A small network was shown many inputs. Here are its activations along a few directions, one row for each input.
In each table, some parts of the input vary, and every possible input appears once, in random order.
Descriptions start from the smaller parts, as in this example, which fits no table here: ring(5) and (point or ring(11) or (values(3) and line(6))).
Shared parts are said once, and a part with two or three values counts as separate values.
In the rows, 128 means zero.

Other details of the inputs vary at random and push rows far along two fixed directions, the same in every table; ignore that.

Table:
row 1: [144  93 173 139 139  85  87  59 160 195 126 152]
row 2: [119 145  87 116 130 151 151 168 107  65 145 112]
row 3: [148 105 177 105 124  97 115  61 161 152 133 144]
row 4: [100 143 143 210  90 152 109 170 126 123 127 126]
row 5: [145 127  99  58 141 119 137 128 109  93 147 120]
row 6: [101 141 140 207  79 165 146 152 147 134 112 122]
row 7: [144 120 119  64 162 113 134 130 124  79 152 117]
row 8: [124 140 133 151 111 127  99 137 111 138 132 125]
row 9: [149 134  97  72 170 117 109 122  87  96 132 135]
row 10: [141 144  78  70 151 133 164 115 108 120 133 128]
row 11: [139 126  85  65 161 118 125 126  93 109 153 128]
row 12: [120 129 140 148 107 147 157 144 149 145 108 117]
row 13: [119 147 126 157 126 141 142 143 138 146 110 117]
row 14: [140 124 101  66 140 118 132 119 107  98 151 118]
row 15: [138 125  92  77 173 112 114 121 103  97 154 122]
row 16: [109 137 155 197  70 156 117 167 135 124 123 123]
row 17: [140 140  91  81 147 134 165 104 119  86 145 120]
row 18: [115 127 131 169 112 147 146 132 150 123 126 124]
row 19: [135 138  71  77 159 134 160 113 106 119 140 126]
row 20: [119 133 131 157 118 127  96 137 117 140 134 130]
row 21: [131 120 147 146 112 139 105 144 125 114 112 141]
row 22: [120 114 144 157 114 132 112 143 139 115 138 127]
row 23: [100 148 126 218 100 158 133 157 141 157 105 122]
row 24: [138 116  99  58 176 107 132 138 107 109 146 126]
row 25: [117 153  56 124 151 160 190 178 105 102 123 105]
row 26: [101 134 161 210 103 144 116 188 142 123 118 122]
row 27: [147  87 168 105 136  91 121  71 162 172 128 143]
row 28: [120 126 141 148 133 121 107 155 130 135 128 125]
row 29: [124 159  88 116 131 145 147 168  98  68 141 113]
row 30: [138 121 101  81 171 112 120 117 111  77 160 125]
row 31: [120 138 126 150 121 146 151 150 135 161 107 123]
row 32: [111 169  63 139 141 169 182 160 105  72 133 106]
row 33: [142 143  92  86 167 135 154 103 104  86 121 134]
row 34: [114 161  69 126 120 171 189 167 103  95 121 101]
row 35: [136 137  84  84 177 120 158 118 118 107 134 119]
row 36: [102 130 138 187  77 153 119 173 130 142 116 120]
row 37: [152 106 171 107 121  99 113  57 159 156 136 151]
row 38: [105 143 146 181  83 149 114 187 124 159 107 124]
row 39: [111 154 138 193  86 149 104 174 120 146 111 125]
row 40: [144 110 171 104 134  86  71  85 133 159 138 141]
row 41: [144 111 152 120 138  94  93  51 143 176 133 149]
row 42: [144 100 199 135 132  91  94  57 171 178 126 150]
row 43: [121 138 132 152  89 149 152 134 139 145 110 125]
row 44: [136 129  83  74 173 123 169 125 117 119 132 122]
row 45: [141 132 104  77 158 130 174 117 133  89 139 114]
row 46: [107 145 136 187  81 150 112 173 111 161 115 127]
row 47: [121 128 139 133 123 128 116 163 125 145 121 124]
row 48: [101 141 143 228  98 157 144 165 147 138 108 123]
row 49: [144 110 177 137 119  93  79  45 149 197 125 152]
row 50: [137 107 101  69 159 109 136 133 118  97 151 118]
row 51: [118 121 144 161 128 124 110 149 130 116 136 127]
row 52: [145  96 188 113 109  95 105  60 166 191 121 147]
row 53: [144  95 165 121 147  80  69  88 138 163 145 147]
row 54: [104 126 157 194  97 147 127 189 150 117 118 118]
row 55: [145 113 166 119 131  97 101  48 145 155 139 149]
row 56: [104 128 136 199  90 157 154 165 148 151 103 117]
row 57: [129 120 139 135 108 138 110 148 120 130 105 137]
row 58: [126 153  89 120 142 151 137 170  91  66 123 122]
row 59: [139  79 183 128 125  84  62  83 146 189 138 157]
row 60: [148 126  94  60 165 122 119 129  86 106 128 139]
row 61: [141 102 194 134 115  86  65  68 139 157 148 154]
row 62: [119 119 129 147 127 126 115 162 120 144 125 129]
row 63: [142 130 107  67 173 106 119 128 107 105 147 119]
row 64: [113 131 122 158  99 152 148 130 138 142 116 122]
row 65: [147  83 177 113 135  80  88  90 153 138 149 145]
row 66: [102 162 141 208  85 158 135 161 139 162  92 119]
row 67: [146 109 152 106 128 102 106  60 136 188 130 152]
row 68: [106 131 155 177  87 149 127 188 140 142 108 112]
row 69: [141 133 115  69 160 110 124 118 108  80 153 120]
row 70: [115 150  81 127 145 161 197 174 126  69 127 100]
row 71: [143  89 161 113 129  97 112  63 159 170 134 143]
row 72: [144  95 179  90 118  89  86  90 145 157 136 139]
row 73: [147 104 162  95 123  91  79  89 129 173 137 154]
row 74: [116 135  82 109 135 149 153 173 110  81 140 107]
row 75: [126 147 120 162 124 150 130 130 117 146  91 138]
row 76: [103 160 141 214  78 167 144 157 141 138 106 124]
row 77: [135 134  95  87 174 121 165 115 125  85 141 119]
row 78: [117 150 142 163 111 142 143 130 141 126 118 124]
row 79: [141 101 161 124 144  93 104  56 158 152 141 148]
row 80: [143 132  87  69 153 144 166 115 110 100 115 128]
row 81: [103 141 165 203  96 151 113 187 139 127 114 118]
row 82: [127 130 148 142 100 130 114 143 134 117 131 129]
row 83: [109 149 131 196  93 173 140 163 123 166  76 137]
row 84: [140 152  80  80 156 128 152 107 109 109 135 124]
row 85: [134 131  73  80 167 129 162 115 115 121 139 124]
row 86: [120 150  99 105 130 148 155 175 112  64 138 107]
row 87: [138 124  96  89 160 123 169 115 131  88 144 120]
row 88: [144 135  98  79 155 140 164 107 117  84 120 131]
row 89: [143  81 179  99 133  82  91  96 152 159 139 142]
row 90: [118 145 124 147 109 146 149 142 130 159 109 125]
Each input here is: values(2) and ring(5) and (point or ring(8)).
Changing only the values(2) part turns row 42 into row 81. The same change can be made to row 41. Which row results? -> row 20
Changing only the values(2) part turns row 15 into row 23. The same change can be made to row 36. Which row results? -> row 64
Changing only the values(2) part turns row 83 into row 60. The same change can be made to row 32. Which row results? -> row 4
Change only the values(2) part in row 19. List by row number the other rows that result. -> row 11
Which other rows agree with row 82 in the values(2) part and the ring(5) part? List them by row number. -> row 2, row 7, row 16, row 21, row 22, row 54, row 65, row 86
Which other rows agree with row 43 in the values(2) part and the ring(5) part? List them by row number. -> row 12, row 27, row 34, row 52, row 56, row 64, row 71, row 80
A walk changes only the ring(5) part. It starts at row 50 and steps to row 65. List the rest of the walk in order. -> row 51, row 53, row 62

Table:
row 91: [151 106  97  38 185  98 151 108 125  85 157 123]
row 92: [127 132 122 129 113 148 154 131 132 136 111 125]
row 93: [131 115 130 124 142 117 104 120 120 140 133 140]
row 94: [121 134 118 138 117 136 112 144 107 123 136 130]
row 95: [129 123 139 136 116 133 128 145 135 113 127 128]
row 96: [156 130  88  39 184 107 136  97  98 117 140 133]
row 97: [128 145 117 132 123 138 126 141 111 143 115 131]
row 98: [131  92 205 167 112  93  68  98 164 167 131 146]
row 99: [121 134 145 155 112 135 108 149 127 100 130 122]
row 100: [122 128 134 129 115 128 103 158 114 123 135 124]
row 101: [132 109 178 160 114 105  83  97 150 207 112 153]
row 102: [124 136 121 137 120 137 110 143 105 120 127 133]
row 103: [168  61 194  70 151  44  41  10 149 194 159 172]
row 104: [127 142 114 144 129 145 144 119 125 134 107 130]
row 105: [124 131 121 130 109 145 154 130 136 141 119 122]
row 106: [126 124 132 133 114 132 134 149 136 112 137 123]
row 107: [123 141 109 147 132 144 147 120 130 139 112 127]
row 108: [122 131 133 148 131 134 151 121 146 123 126 125]
row 109: [128 147 114 142 123 146 139 115 123 132 111 132]
row 110: [133 119 145 109 127 113  94 134 115 128 132 133]
row 111: [124 145 111 132 119 137 128 143 112 147 123 126]
row 112: [124 143 131 145 120 143 147 123 137 111 123 127]
row 113: [119 130 119 135 116 142 165 133 141 144 118 118]
row 114: [121 127 121 135 124 142 161 135 140 145 113 121]
row 115: [122 134 122 144 126 137 114 149 109 124 121 134]
row 116: [121 132 132 134 124 130 110 165 114 122 122 125]
row 117: [121 141 108 150 125 142 150 116 132 141 118 123]
row 118: [124 132 124 133 119 146 158 135 135 139 107 125]
row 119: [149 127  93  42 175 106 128 111 104  53 173 116]
row 120: [123 140 108 135 127 135 136 141 118 151 123 122]
row 121: [123 138 132 148 126 140 152 127 139 115 119 126]
row 122: [119 127 127 132 130 129 115 166 120 126 126 122]
row 123: [122 132 138 148 125 132 117 150 127 100 129 123]
row 124: [122 141 128 143 119 139 151 122 139 111 134 122]
row 125: [125 144 114 146 118 142 138 112 128 138 119 129]
row 126: [120 128 135 148 121 128 121 147 133 103 143 115]
row 127: [122 120 131 137 121 127 145 150 142 118 135 118]
row 128: [135  98 179 145 115 106 104 114 156 152 123 142]
row 129: [118 138 127 150 124 135 159 123 145 116 133 118]
row 130: [144 120  84  33 176 104 129 130  98  87 162 116]
Changing only one part turns row 126 into row 117. The same change can be made to row 99. Which row results? -> row 109
What do these inputs look like to the network? -> ring(5) and ring(8)
A walk changes only the ring(8) part. It starts at row 96 and steps to row 104. List the rest of the walk in order. -> row 118, row 121, row 128, row 123, row 116, row 115
Change only the ring(5) part in row 121. List by row number the other rows that result. -> row 108, row 112, row 124, row 129
Change only the ring(5) part in row 94. List by row number the other rows that result. -> row 93, row 102, row 103, row 115

Table:
row 131: [119 121 164 179 112 132 119 108 151 177 106 145]
row 132: [142 124 135  86 146 111 100 117 122 127 140 131]
row 133: [122 110 174 174 110 119 118 105 163 161 106 131]
row 134: [124 153  79 136 135 153 167 145 119 108 118 124]
row 135: [134 125 136 116 133 112 101 135 122 128 125 127]
row 136: [132 131 109 100 154 121 119 142 107 103 127 122]
row 137: [125 119 166 170 110 125  97 121 130 180 100 140]
row 138: [157  97 150  57 160  76 111  27 146 135 158 142]
row 139: [123 112 167 167  87 142 142 128 157 147 107 127]
row 140: [129 121  95  88 154 121 154 130 130 141 143 124]
row 141: [109 148 137 178  94 150 138 140 138 155 112 126]
row 142: [110 138 156 181  93 140 120 159 138 123 131 124]
row 143: [132 110 179 182 101 116  93 120 154 144 128 145]
row 144: [124 158  92 120 135 152 170 149 119 116 121 115]
row 145: [124 158  85 122 138 151 170 152 119 112 115 115]
row 146: [126 144 109 123 123 129 129 126 102 130 127 129]
row 147: [120 125  90 122 136 144 172 167 130 107 135  96]
row 148: [111 136 147 194  93 147 117 158 139 119 131 129]
row 149: [148 114 116  64 143 118 148  93 130 129 130 138]
row 150: [132 114 166 134 117 112 114  84 157 152 134 133]
row 151: [133 110 160 148 117 117 111  80 157 150 133 137]
row 152: [140 133 120  96 152 121 138 138 122  87 143 118]
row 153: [138 121 157 133 123 114  98 107 129 172 115 142]
row 154: [114 122 161 172  79 148 132 172 144 123 113 128]
row 155: [148 111 134  82 170 102 125 104 119  90 156 138]
row 156: [134 118 116  84 128 132 127 146 112 103 127 123]
row 157: [147 100 154  87 156  82 107  84 139 114 141 138]
row 158: [130 136 113 125 141 130 150 121 128 132 113 130]
row 159: [122 157  78 135 131 157 166 144 116 108 127 121]
row 160: [125 138 105  96 139 123 117 136 108 103 142 120]
row 161: [148 113 119  62 140 119 128 107 109 129 128 138]
row 162: [126 107 164 142 127 108  82 115 133 151 125 147]
row 163: [135 115 104  91 151 119 130 137 110 145 139 124]
row 164: [109 133 140 198  97 150 136 138 155 134 110 126]
row 165: [114 139 161 179  96 141 122 165 142 127 124 125]
row 166: [122 153  79 135 134 154 147 159  98 107 119 123]
row 167: [134 126 116 127 134 127 106 135 115 115 132 128]
row 168: [123 105 164 167 105 109 117 161 148 149 137 128]
row 169: [134 117 138 101 133 107  88 101 119 132 145 137]
row 170: [122 148  98 124 140 149 171 149 128  93 122 102]
row 171: [118 160  85 127 126 152 168 141 111 110 126 119]
row 172: [128 136  96 107 141 129 113 133 109  99 145 125]
row 173: [117 158  88 124 128 152 149 158  95 112 128 114]
row 174: [161  92 163  56 157  67  90  45 136 122 168 150]
row 175: [109 118 142 170 104 132 104 182 132 157 123 122]
row 176: [114 151  86 135 142 157 152 164  96 108 116 123]
row 177: [141 124 124 109 138 121 104  93 116 148 138 145]
row 178: [131 135 113  95 148 130 157 113 137 106 137 113]
row 179: [115 109 176 181 112 126 118 104 166 160 114 138]
row 180: [123 158  93 120 134 153 150 162  98 116 121 114]
Changing only one part turns row 162 into row 176. The same change can be made to row 169. Which row results? -> row 146
Changing only one part turns row 165 into row 178. The same change can be made to row 168. Which row results? -> row 147
What do these inputs look like to the network? -> ring(5) and (values(2) or ring(8))
Change only the values(2) part in row 156. List by row number the other rows that result. -> row 175
